A small network was shown many inputs. Here are its activations along a few directions, one row for each input.
Each table varies a few parts of the input and shows all the possible inputs, shuffled.
A made-up example of a description, with smaller parts first: one of 5 places around a ring, together with either a single point or (one of 2 separate values, together with one of 4 places along a line) or one of 11 places around a ring.
Shared parts are said once, and a part with two or three values counts as separate values.

Other details of the inputs vary at random and push rows far along two fixed directions, the same in every table; ignore that.

A family of inputs:
r1: [ -2   7  35  -5  10 -38   8  13 -10  37  26 -29]
r2: [-23 -15  12  43  50  -1  39 -29 -40  26  25  37]
r3: [ -3  -1 -44  15   0  35   0 -21   6 -34  -1  34]
r4: [ 16   3   2  -9 -56   6 -37  17  26  -2 -28 -37]
r5: [-12  11  -8  -4  15  51 -16  15  32 -31 -29   9]
r6: [-14  14  29 -23 -25 -40  24  -1 -15  35  22 -18]
r7: [-10   8  26  13   5 -36  15  15 -38  24  22 -18]
r8: [ 13   2  43 -39 -16 -30  12   5 -15  37  12  -2]
r9: [ -4  15  29   7  14 -48  19   8 -15  10  28  -5]
r10: [-11   8  38 -16 -14 -32   3  11  -7  47  32 -13]
r11: [ -4  17  32 -16  -6 -53  28   6 -19  28  17 -41]
r12: [ 13  15 -26 -14 -32 -13 -21  25  10 -28 -20 -59]
r13: [ 40  11   2 -20 -21  -6 -38  30  31  -1 -30 -45]
r14: [  4  15  32   5  21 -33  12  14 -17  23  37  -6]
r15: [-50  13  27   8  64   6  89 -29 -43  21  20  73]
r16: [ -8 -17  17   2  34 -14  30 -15 -26  16  28   5]
r17: [ 26   3   1   1 -33  -2 -32  22  22 -10 -33 -54]
r18: [-16   1  31  -5  -1 -31  19 -13  -6  34  18  18]
r19: [  1   2  -5 -18 -52 -14 -34  21  36 -10 -16 -41]
r20: [  7   0 -45  26  24  27   5 -18   2 -43  -7  17]
r21: [-20 -21 -35   7  48  82  15 -21   9 -55 -26  56]
r22: [ 22  -4 -23   4   4   9 -20  -1  26 -23 -37  -3]
r23: [  0  -8 -16   9 -37  21 -29   6  17 -10 -17 -16]
r24: [ 31   9   0 -28 -41   6 -43  24  35   5 -26 -25]
r25: [-11   1   8   2  29   1  43 -41 -30  31  12  61]
r26: [  4   6 -12  -6 -58   2 -40  32  10 -12 -15 -40]
r27: [-21 -19 -57  27  10  41 -15 -20  10 -35  -7  43]
r28: [-12 -18 -59  37  33  33 -11 -18   6 -44 -13  27]
r29: [-16 -12 -64  18   6  48  -3 -26  -1 -35  -9  37]
r30: [  8  10  42 -10   9 -38   7  11  -6  42  18 -26]
r31: [-10  -7  21  20  26   6  29 -32 -36  39  12  64]
r32: [  6  -2 -30  -8 -24  24 -13 -15  24 -16 -25  -3]
r33: [  9  14  25 -10  19 -32  33 -13 -24  29   2   3]
r34: [ -3 -14 -45  43   6  57 -16 -19   4 -36  -5  49]
r35: [  3  -7 -22   9  -6  -1 -21   5  27 -25 -20 -28]
r36: [-18  12  -3 -10  -4  21  -5  20  35 -38 -38  -1]
r37: [ -8  21  41 -15 -25 -55   8  18  -7  23  33  -8]
r38: [  7  -4 -36  13   7  20 -31  13  13 -24  -8 -17]
r39: [ 43  -1   2 -33 -26  -7 -28  24  22 -14 -31 -50]
r40: [-19 -12  11  28  57 -12  39 -37 -21  21  18  46]
r41: [ 23 -10 -27   3   5  20 -18   6  12 -44  -4 -13]
r42: [  7  21  46   6  -9 -48  12  26 -26  22  26 -29]
r43: [  5 -16 -54  27  33  46   5 -38  12 -34 -27  25]
r44: [  3  13  42 -25 -20 -45   8   6  -3  39   5   1]
r45: [-20  -6  -2  30  46  18  23 -28 -23  17  45  73]
r46: [-13  13  28 -16 -15 -32  -1  21 -17  38  35 -11]
r47: [ -6 -33 -36   5   8  45  -7 -25   8 -22   0  27]
r48: [ 37   8   2  -6 -31  -2 -33  25  18  -8 -42 -45]
r49: [ 23   3  -2 -31 -50  -3 -33  29  22 -25   1 -38]
r50: [ -2  23  22 -19 -40  13 -14  48  25 -21 -41 -44]
r51: [ 13 -21 -21 -16 -18  31 -21  -8  23 -18 -16  -1]
r52: [-28 -20   1   5  33   5  34 -26 -44  18  44  53]
r53: [ 12  -1  47 -26   3 -43  19   7 -16  31  18 -33]
r54: [  0 -30 -57  23  35  48  -7 -18  -5 -45  -6  23]
r55: [ -8   2  34  -7   7 -17  13  -8 -10  48  27  17]
Description of these inputs: one of 5 separate values, together with either a single point or (one of 2 separate values, together with one of 5 places along a line).
The inputs of r38 and r12 match in every part but the choice among 5 separate values. If r46 is changed in the same way as r38 into r12, which row does it become?
Answer: r29
The inputs of r8 and r44 match in every part but the choice among 5 separate values. If r21 is changed in the same way as r8 into r44, which row does it become?
Answer: r36
Which other rows does r43 become when the choice among 2 separate values takes its other values? List them by row number.
Answer: r32
Which other rows agree with r31 in the choice among 5 separate values? List them by row number.
Answer: r2, r4, r7, r17, r23, r26, r34, r42, r48, r50
Which other rows does r37 become when the choice among 5 separate values takes its other values? List them by row number.
Answer: r3, r34, r45, r49
